M =
[[ 0.1  0.6  0.3  1.1  0.1  0.6  0.8  0.6  0.2  0.0  1.3  0.1  0.1  0.1
   0.4]
 [ 1.5  0.3 -0.3  0.0  2.0  0.3  0.8  0.6  2.0  1.2  0.1  2.1  2.2  2.2
  -0.4]
 [-0.5  0.2  0.1 -0.2 -0.6 -0.1 -0.1 -0.1 -0.8  0.1 -0.6 -0.9 -1.0 -0.8
   0.6]
 [-1.0  0.6  0.9  1.4 -1.6  0.5  0.2  0.3 -1.5 -0.8  1.4 -1.7 -1.7 -1.8
   1.1]
 [ 0.8  0.6 -0.4  1.0  1.2  0.6  1.1  0.8  1.3  0.6  1.2  1.3  1.3  1.3
  -0.2]]
M[0,-15] = 0.1
M[-1,6] = 1.1
M[2,13] = -0.8
M[-5] = [0.1, 0.6, 0.3, 1.1, 0.1, 0.6, 0.8, 0.6, 0.2, 0.0, 1.3, 0.1, 0.1, 0.1, 0.4]
M[-5,9] = 0.0
M[:, -5] = [1.3, 0.1, -0.6, 1.4, 1.2]
M[-3,5] = -0.1
M[-5,-7] = 0.2
M[-4,-3] = 2.2
M[2,-5] = -0.6
M[4,-4] = 1.3
M[-1,8] = 1.3
M[1,-4] = 2.1
M[-2,-4] = -1.7
M[4] = [0.8, 0.6, -0.4, 1.0, 1.2, 0.6, 1.1, 0.8, 1.3, 0.6, 1.2, 1.3, 1.3, 1.3, -0.2]
M[-2,-13] = 0.9
M[1,-1] = -0.4
M[:, -7] = [0.2, 2.0, -0.8, -1.5, 1.3]
M[1,7] = 0.6
M[-2,-8] = 0.3
M[:, 0] = [0.1, 1.5, -0.5, -1.0, 0.8]
M[3,9] = -0.8
M[2,-11] = -0.6
M[4,7] = 0.8
M[1,-5] = 0.1
M[1,6] = 0.8
M[-4] = [1.5, 0.3, -0.3, 0.0, 2.0, 0.3, 0.8, 0.6, 2.0, 1.2, 0.1, 2.1, 2.2, 2.2, -0.4]
M[-4,1] = 0.3
M[:, 3] = [1.1, 0.0, -0.2, 1.4, 1.0]

X =
array([[ 48,  -4,  46,  -4,   1, -53,   1,  46,   1,   1,  49,  -4,  47,
         -4,  -4],
       [ -3,  38,  -3,  40, -36,   1, -34,  -3, -35, -37,  -3,  38,  -2,
         39,  38]])
X[0][0]: 48
X[1][6]: -34
X[0][7]: 46
X[0][13]: -4
X[1][8]: -35
X[1]: [-3, 38, -3, 40, -36, 1, -34, -3, -35, -37, -3, 38, -2, 39, 38]
X[0][6]: 1
X[1][11]: 38
X[0]: [48, -4, 46, -4, 1, -53, 1, 46, 1, 1, 49, -4, 47, -4, -4]
X[:, 9]: [1, -37]
X[:, 2]: [46, -3]
X[1][1]: 38
X[:, 8]: [1, -35]
X[0][14]: -4
X[1][12]: -2
X[:, 11]: [-4, 38]
X[0][3]: -4

grid =
[[-15  45 -15  39 -15 -14  48 -23  40 -22 -22 -15 -22  39]
 [-42  29 -42  28 -41 -42  35 -47  27 -47 -46 -41 -47  27]
 [-18 -62 -19 -56 -18 -17 -66  -7 -54  -7  -6 -17  -7 -54]
 [ -8  52  -9  46  -8  -8  54 -18  46 -18 -18  -8 -19  46]]
grid[0][0] -> -15
grid[2] -> [-18, -62, -19, -56, -18, -17, -66, -7, -54, -7, -6, -17, -7, -54]
grid[1] -> [-42, 29, -42, 28, -41, -42, 35, -47, 27, -47, -46, -41, -47, 27]
grid[2][11] -> -17
grid[0][9] -> -22
grid[1][8] -> 27
grid[:, 9] -> [-22, -47, -7, -18]
grid[2][2] -> -19
grid[1][9] -> -47
grid[3][13] -> 46
grid[3][12] -> -19
grid[3][2] -> -9
grid[3][8] -> 46
grid[2][6] -> -66
grid[1][1] -> 29
grid[2][1] -> -62
grid[3] -> [-8, 52, -9, 46, -8, -8, 54, -18, 46, -18, -18, -8, -19, 46]
grid[:, 12] -> [-22, -47, -7, -19]
grid[0][10] -> -22
grid[2][3] -> -56
grid[1][4] -> -41
grid[0][8] -> 40
grid[3][7] -> -18
grid[1][12] -> -47
grid[2][4] -> -18

a = array([ 0.060, -0.170, -0.123, -0.143,  0.203,  0.121,  0.009])
a[0]: 0.060
a[2]: -0.123
a[5]: 0.121
a[1]: -0.170
a[6]: 0.009
a[4]: 0.203

data =
[[ 0.25 -0.16  0.26  0.28 -0.16 -0.16 -0.16 -0.17 -0.16  0.27 -0.17 -0.17
  -0.17]
 [-0.17  0.25 -0.17 -0.18  0.26  0.27  0.26  0.27  0.27 -0.17  0.27  0.26
   0.27]
 [ 0.22  0.25  0.22  0.23  0.26 -0.15  0.25 -0.16 -0.15  0.22 -0.16  0.25
  -0.16]
 [ 0.11 -0.20  0.11  0.12 -0.22 -0.02 -0.22 -0.03 -0.02  0.12 -0.03 -0.22
  -0.03]
 [ 0.20  0.24  0.20  0.22  0.26 -0.13  0.24 -0.14 -0.14  0.21 -0.15  0.24
  -0.14]]
Rows and columns are counted from 0.
(0, 0): 0.25
(3, 10): -0.03
(1, 8): 0.27
(1, 11): 0.26
(2, 8): -0.15
(1, 1): 0.25
(1, 0): -0.17
(4, 12): -0.14
(2, 10): -0.16
(1, 6): 0.26
(0, 12): -0.17
(2, 3): 0.23
(3, 0): 0.11
(2, 6): 0.25
(0, 8): -0.16
(4, 2): 0.20
(3, 6): -0.22
(3, 1): -0.20
(0, 7): -0.17
(3, 11): -0.22
(2, 7): -0.16
(2, 11): 0.25
(2, 12): -0.16
(4, 0): 0.20
(2, 9): 0.22
(3, 5): -0.02
(0, 6): -0.16
(1, 12): 0.27

B =
[[-19, -20, -20, -6, 0, 8, -1, -3, 14, -2, -20, 24, -5],
 [-23, -24, -6, -2, 6, 9, -1, -2, 14, 7, -30, 26, 1],
 [-22, -24, -1, 2, 6, 9, -3, -5, 8, 10, -41, 26, -2],
 [-8, -13, -48, -11, -15, 7, -2, -8, 10, -22, -7, 20, -22],
 [-22, -25, 1, 4, 6, 9, -2, -7, 7, 10, -42, 26, -3],
 [-14, -67, 23, 9, -1, -2, 14, 15, -4, 14, -49, 23, 7],
 [42, -33, 8, 10, 9, 22, 30, 26, 7, 12, -16, -9, -18],
 [-23, -22, -10, -3, 5, 8, 0, -1, 16, 5, -25, 25, 1],
 [-20, -25, 5, 7, 6, 10, -5, -10, 2, 12, -53, 25, -6],
 [-18, -40, 12, 10, 4, 6, 4, -2, -2, 15, -55, 23, -2],
 [65, -37, 2, 1, 34, 39, 45, 20, 8, -9, 7, -43, -17],
 [-5, -66, 37, 3, -3, 4, -3, 17, 2, 12, -43, 44, 2],
 [68, -43, 4, 6, 42, 37, 50, 17, 3, -18, 11, -45, -16]]
Indices start at 0.
(0, 0)	-19
(6, 7)	26
(2, 1)	-24
(9, 7)	-2
(5, 8)	-4
(6, 6)	30
(1, 0)	-23
(9, 9)	15
(12, 0)	68
(11, 10)	-43
(6, 2)	8
(3, 6)	-2
(3, 4)	-15
(1, 10)	-30
(9, 12)	-2
(10, 12)	-17
(12, 1)	-43
(0, 11)	24
(5, 0)	-14
(12, 7)	17
(12, 12)	-16
(3, 3)	-11
(8, 8)	2
(9, 11)	23
(11, 1)	-66
(0, 12)	-5
(3, 5)	7
(7, 0)	-23
(7, 9)	5
(10, 11)	-43
(0, 2)	-20
(0, 8)	14
(8, 10)	-53

arr = [-30 -13 -13 -29 -18 -13 -44  59 -30  18  65 -32  47  25]
arr[0] = -30
arr[10] = 65
arr[9] = 18
arr[4] = -18
arr[13] = 25
